A small network was shown many inputs. Here are its activations along a few directions, one row for each input.
Each table varies a few parts of the input and shows all the possible inputs, shuffled.
Descriptions start from the smaller parts, as in this example, which fits no table here: one of 4 places along a line, together with either a single point or (one of 2 separate values, together with one of 5 places around a ring) or one of 11 places around a ring.
Shared parts are said once, and a part with two or three values counts as separate values.

Other details of the inputs vary at random and push rows far along two fixed directions, the same in every table; ignore that.

A family of inputs:
R1: [ -2  26   7   2   7  -6  13 -12   3   1   5   8  -6  -3  -3  17]
R2: [  3  19  -2   3   3  -2   4  -4 -16 -16   2   7   8   5   3  22]
R3: [ -4  27   8   1  11  -7  13 -13   3  -1   2   8  -6   0  -1  13]
R4: [ -1  27   2   0   7 -13  10 -15  -3   5   7   9  -5  -1  -6  12]
R5: [ -6  20   3  -9   3  -1  17  10  -3 -18  19  -8   7  -3  -5   0]
R6: [ 42 -38 -24 -28  -3 -16 -17  60  25  54 -24  16  11 -16  84   5]
R7: [-17 -50   6   9 -19  24 -21 -10   1   2  -1 -20  -3   2 -28 -41]
R8: [ -8  21   2 -10   7  -1  17   8  -3 -20  17  -8   6  -1  -2  -3]
R9: [-22 -51  11   8 -19  29 -22  -6   3  -2  -3 -19  -7   4 -25 -36]
R10: [ 32 -32 -13 -27  -1 -26 -10  54  42  68 -22  19  -6 -18  79   0]
R11: [ -5  25   8  -1   8  -7  11 -11   0   1   5  12  -8   1  -3  17]
R12: [  8  19  -7   4   3  -7   4  -8 -19 -13   5   6  10   2   1  17]
R13: [  4  21  -2   5   6  -1   6  -5 -14 -17  -2   3   9   3   5  18]
R14: [-13 -45   8  24  -9  17 -25 -27   7  22 -15  -9 -18   5 -27 -23]
R15: [  6  28 -10 -13   3  -7   2  22  12 -22  10   4  -1   0 -16  -8]
R16: [  6  20  -5   2   4  -4   8  -6 -16 -16  -3   2   7   4   2  18]
R17: [ -7  20  -1 -13   5  -4  19   7  -5 -18  16  -8   5   1  -5  -3]
R18: [ -4  17  -4  -8   9  -8  18  10  -5 -14  21  -7   8   3 -10  -4]
R19: [ -2 -53   0  27 -13  23 -29 -19 -10   4 -18 -11  -3   8 -21 -19]
R20: [ -3  26   5  -2   9 -10  14 -14   1   1   1   7  -7   1  -4  14]
R21: [ -6 -49   6  26 -20  30 -30 -20  -5   0 -21 -12  -2   4 -17 -15]
Each input here is: one of 3 separate values, together with either a single point or one of 6 places along a line.
Which other rows does R18 become when the choice among 3 separate values takes its other values? List them by row number. -> R14, R19
Start at R19 and move only the place on the line of 6, one step at a time. The first step leads to R12. Which rows follow, in order? -> R16, R13, R21, R2

A family of inputs:
R22: [  5  17  -5 -17   2  -8   8  19  12  -6   9   1   0  -5   1  -5]
R23: [  8   9  -7  -4   0   1   2  13  -9 -16  -1   3  12   2  15  14]
R24: [ -3  16   0 -18   3 -10  14  15  11  -1  12   0  -2  -5   3  -6]
R25: [  5  12  -1   0  10 -13  12  -8  -9  11   0   7   1   2  14  20]
R26: [ -6 -59   0   1 -18  15 -19  10   6  20  -4 -16   2  -1   5 -34]
R27: [  1  18   7   2   9 -11  11  -7  10  17   0  11  -9  -4  10  18]
R28: [-15  65   0  20  13   4   9 -27 -31 -83  24  -4   2  11 -87   3]
R29: [ 17  14 -12   3   7 -11  -2   1  -8   0  -8  13   5   3  10  21]
R30: [ -7 -50  11  11 -11  13 -23 -12  18  40 -22   2 -18  -2   8 -15]
R31: [ 12  14  -8   1   6 -12   3  -4  -9   5  -5   9   3   1  11  21]
R32: [  7  10  -4  -5  -2   2   5   8  -9 -12   0   1  12  -1  16  13]
R33: [  3 -59  -7   3 -17  17 -28  18   7  12  -9 -12   3   1   3 -32]
R34: [ -2 -59  -3   0 -18  16 -23  13   6  17  -6 -16   2  -1   4 -33]
R35: [ -4   6   4  -7   3   0  15   3 -10  -4   7  -3   9   2  20  12]
R36: [  4  21   3  -2   6 -13   5  -5   7  12  -3  16  -8  -5  10  18]
R37: [ -8  15   2 -19   7  -9  18  14  11   2  15  -2  -3  -2   4  -6]
R38: [  6 -48   1  13 -14  14 -36  -1  19  30 -31   7 -15  -1   4 -14]
R39: [-34  -8  21  37 -10  37 -10 -53 -22 -45   0 -21  -8  13 -74 -14]
R40: [ -4   9   5  -6   2   0  15  -1 -10  -3   9  -5  11   0  22  10]
R41: [ 11  21  -1  -1   5 -11  -1  -1   8   8  -7  18  -6  -5   7  18]
R42: [  9  10  -6  -3   2   1   2  12 -10 -16  -4   1  12  -1  17  11]
R43: [  6  17  -6 -14   6  -9   5  23  12  -9   5   1  -1  -5   2  -7]
R44: [ -1 -57   5  17 -12  13 -18 -15   6  38 -20  -8  -7   1  11 -13]
R45: [  3   8  -2  -6  -1   1   7   8 -10 -10   2  -1  10   0  17  14]
R46: [  6  17  -7 -16   4  -9   5  24  12  -9   7   3   0  -2   1  -4]
R47: [  9  12  -4   1   5 -13   7  -7  -9   9  -3   9   3   0  13  19]
R48: [ -8  17   3 -18   6  -9  18  10  12   4  16  -3  -1  -3   6  -9]
R49: [ 17  15 -11   4   9 -12  -2   0  -8  -1 -10  11   5   0  11  19]
R50: [  0   8   1  -6  -1  -1  11   4 -11  -7   4  -1  11  -1  18  12]
R51: [ -2 -55   4  14 -13  13 -20 -18   3  38 -19  -7  -6   2  13 -16]
R52: [-35  -6  15  28  -8  29 -11 -45 -19 -43  14 -22  -7  13 -84 -32]
R53: [  6 -47   2  14 -11  13 -36  -2  19  30 -33   5 -15  -4   6 -16]
R54: [-23   4  16  38  -7  25 -27 -55  -7 -32 -13   1 -26  10 -84  -9]
R55: [ -3   8  -1 -10   6  -8  19  13  -3  -1  20  -8  10  -1   7   0]
R56: [ -4   9  -2 -14   7  -9  17  14  -6  -3  20  -5   9   1   8  -1]
R57: [  0  16  -3 -18   3  -9  10  19  11  -4  10   0  -2  -4   2  -5]
R58: [ -7  14   4 -15   6  -8  20  13  14   4  15  -5  -2  -4   3  -6]
R59: [  0  22   7  -1   9 -12  10 -10   7  16   2  13  -8  -4  13  15]
R60: [ 16  14 -10   2   5 -11   1  -3  -8   4  -6  11   6   0  10  20]
R61: [  8  12 -10 -11   2  -7   8  19  -5 -11  14  -1  12  -3   4   0]
What do these inputs look like to the network? -> one of 5 places along a line, together with one of 8 places along a line
The inputs of R37 and R58 match in every part but the place on the line of 8. If R56 is changed in the same way as R37 into R58, which row does it become? -> R55
Which other rows does R60 become when the place on the line of 8 takes its other values? List them by row number. -> R25, R29, R31, R44, R47, R49, R51
Which other rows does R47 become when the place on the line of 5 takes its other values? List them by row number. -> R24, R26, R36, R50
Which other rows does R38 become when the place on the line of 8 takes its other values? List them by row number. -> R27, R30, R36, R41, R53, R54, R59
